A small network was shown many inputs. Here are its activations along a few directions, one row for each input.
Each table varies a few parts of the input and shows all the possible inputs, shuffled.
A made-up example of a description, with smaller parts first: one of 8 places around a ring, together with either a single point or (one of 2 separate values, together with one of 4 places along a line) or one of 9 places around a ring.
Shared parts are said once, and a part with two or three values counts as separate values.
In the rows, 128 means zero.

Other details of the inputs vary at random and push rows far along two fixed directions, the same in every table; ignore that.

Table:
x1: [122 127 113 107 132 144 154 136 130 119 126 153 112 145  94]
x2: [119 137 148 128 125 147 119 140 147 141 187 121 129 133 107]
x3: [103 125 138 136 110 139 135 148 150 125 157 117 119 133 112]
x4: [167 144 161 166 127  76 114 140 199  76 104  97 157  86 185]
x5: [107 119  97 120 129 161 122 133 125 134 121 166 117 184 128]
x6: [ 79 148 133 116 121 113 116 126 139 132 134 137 132 127 127]
x7: [ 91 153 128 149 125 148  93 121 141 135 140 143 139 164 155]
x8: [132 132 100 123 156 140 132 127 130 119 114 152 136 142 121]
x9: [ 94 124 138 140 108 155 129 145 140 133 160 128 117 158 124]
x10: [126 122  93 112 146 134 130 135 130 118 112 142 130 141 121]
x11: [142  85  82  79 128 148 177  79  18 174  95 105  93 105  61]
x12: [121 133 103 127 141 162 131 141 119 140 123 177 122 179 132]
x13: [191 157 165 126 134  68 155 161 195  61  84 144 133 105 153]
x14: [228 110 136  94 129  58 182  97  75 115  39  84 111  45 118]
x15: [185 140 165 125 119  66 141 147 194  58  71 134 129 121 168]
x16: [120 109 154 154 110 151 131 163 147 124 171 139 120 152 132]
x17: [ 90 152 118 140 139 141  97 124 143 133 143 126 153 139 141]
x18: [ 89 148 130 123 118 134 121 131 141 131 150 122 130 136 114]
x19: [ 98 126 128 156 117 160 108 136 138 139 150 136 125 161 146]
x20: [245 132 197 136 122  31 135  98 141  91  91  57 139  28 160]
x21: [141  77  75  62 121 127 183  90  24 164  96  87  88  80  44]
x22: [156 164 172 153 128  49  94 111 175  92  71 127 157  95 206]
x23: [ 73 151 117 131 143 128  93 120 137 141 133 143 153 138 150]
x24: [ 82 148 130 129 117 146 115 129 137 134 151 134 130 159 131]
x25: [138  67 106 132 116 159 138 104  35 185 142  94 109 100  97]
x26: [168  94  68  84 156 124 168  89  16 169  81  95 114  70  76]
x27: [115 106 145 144 111 149 140 165 144 130 177 131 118 134 107]
x28: [122 140 145 156 132 156  91 128 146 143 181 146 137 160 147]
x29: [131 142 140 144 146 143  95 132 150 137 174 118 153 123 137]
x30: [138 109 135 155 132 139 120 151 139 129 157 118 142 114 136]
x31: [114 126 102 129 138 169 126 124 121 137 123 174 122 183 127]
x32: [ 69 147 132 122 119 129 111 124 131 140 138 150 132 155 140]
Each input here is: one of 4 places along a line, together with either one of 3 separate values or one of 5 places along a line.
Changing only the place on the line of 4 turns x8 into x11. The same change can be made to x4. Which row results?
Answer: x9
Change only the choice among 3 separate values in x31. List by row number the other rows that result.
Answer: x5, x12

Table:
x33: [160 154 142 155 148 105  96 141 199  84 114 134 160 134 181]
x34: [148 139 134 118 136 108 145 136 153 101 110 130 130 121 127]
x35: [144 140 151 144 138 111 104 119 145 123 142 115 149 104 149]
x36: [143  96 120 120 126 142 143 127  96 141 134 127 113 122 101]
x37: [154 107 104 128 127 135 134 110  95 133 105  97 120 117 126]
x38: [ 81 114 105 128 127 203 134 154 108 155 183 165 111 190  94]
x39: [ 92 111 120 110 108 127 129 118  97 150 134 109 115 118 107]
x40: [149 150 136 116 133 102 129 118 136 113  84 151 128 142 153]
x41: [162 140 138 129 135 115 140 138 152 108 119 129 129 119 129]
x42: [124 117 112 132 124 124 142 106  93 137  89 122 122 111 130]
x43: [135 113 141 134 115 130 132 112  99 146 136  98 120 109 121]
x44: [114 108 108 100 123 131 150 132 105 135 119 129 112 124 102]
x45: [142 126 116 102 123 119 148 101  84 136  83 137 108 134 125]
x46: [ 56 163 142 169 137 178  71 175 201 130 215 187 154 208 168]
x47: [ 51 132 109 133 115 207 119 141 120 166 198 153 112 197  95]
x48: [105 112 121 114 112 133 132 110 106 144 137 111 115 124 102]
x49: [ 40 103 106 138 114 209 106 144  99 186 209 156 112 196 107]
x50: [134 160 153 162 135  98 111 141 191  86  91 155 152 135 186]
x51: [156 167 148 131 145  86 108 135 183  89  90 165 145 146 178]
x52: [181  86 141 119 113  88 144  80  63 148  98  60 113  48 113]
x53: [136  94 116 126 123 143 142 132  91 150 135 127 115 122 110]
x54: [163 131 145 135 135 117 135 139 145 111 122 130 134 118 135]
x55: [149  91  98 121 124 138 130 103  83 142 109  99 117 117 115]
x56: [137 141 132 115 132 104 142 144 151 104 105 130 132 116 134]
x57: [138 111 108  97 123 123 143  96  75 145  87 139 106 134 116]
x58: [ 67 146 101 118 149 185 119 159 157 130 179 182 132 198 105]
x59: [143 148 151 139 124 112 121 122 151 119 131 111 137 111 140]
x60: [110 132 113 114 136 130 120 103 107 145 141 110 135 111 105]
x61: [121 108 124 121 113 138 131 108  98 153 143 106 112 116 102]
x62: [156 134 124 141 137 123 116 125 148 111 109 115 141 129 155]
x63: [140 134 157 152 122 108 113 128 140 128 135 110 141 109 160]
x64: [108 124 129 115 108 113 137 118 101 141 118  97 119 105 116]
x65: [155 118 122 119 125 129 154 127 109 128 119 118 112 113 105]
x66: [143 138 158 145 125 113 116 122 144 123 135 111 141 111 149]
x67: [107 122 122 115 113 135 139 110 101 144 134 105 117 121 101]
x68: [129 149 147 131 124 105 123 122 154 111 123 113 139 115 137]
x69: [160 162 152 144 147 107 117 158 205  81 130 152 148 134 155]
x70: [164 133 139 134 147 114 125 136 147 111 128 133 142 113 135]
x71: [150 106 124 130 122 131 149 132  94 141 122 117 118 111 118]
x72: [156 113 117 125 143 123 133 124  98 142 126 120 133 100 120]
x73: [142 168 163 153 137 104  97 139 202  93 143 136 156 125 167]
x74: [129 108 137 139 112 128 130 117  90 155 136  96 119 106 129]
x75: [160 129 144 141 132 113 134 143 141 117 120 129 136 116 145]
x76: [ 65 113  93 107 128 193 138 147 120 149 173 169 109 193  83]
x77: [100 132 113 110 132 121 116 111  99 149 137 108 135 103 111]
x78: [164 139 159 145 126 106 128 159 200  78 123 150 132 137 153]
x79: [ 90 104  86  92 123 162 160 126  68 163 132 126 103 137  76]
x80: [136 162 145 130 144  96 119 163 200  79 116 153 148 131 159]
x81: [135 161 145 160 148  94 100 138 189  89  99 155 160 126 182]
x82: [ 25 158 118 131 122 187  99 165 161 145 193 173 135 207 124]
x83: [164  87 108 115 122  89 152  75  50 146  56  85 116  54 117]
x84: [142 119 119 109 126 120 159 124 113 120 108 119 115 116 104]
What do these inputs look like to the network?
Answer: one of 4 places along a line, together with either one of 3 separate values or (one of 2 separate values, together with one of 5 places along a line)
Changing only the place on the line of 4 turns x84 into x58. The same change can be made to x47. Which row results?
Answer: x73
Changing only the place on the line of 4 turns x51 into x57. The same change can be made to x80. Which row results?
Answer: x44
Change only the choice among 3 separate values in x37. List by row number the other rows that result.
Answer: x42, x45
Which other rows agree with x82 in the place on the line of 4? List them by row number.
Answer: x34, x40, x41, x50, x54, x56, x59, x62, x63, x66, x68, x75
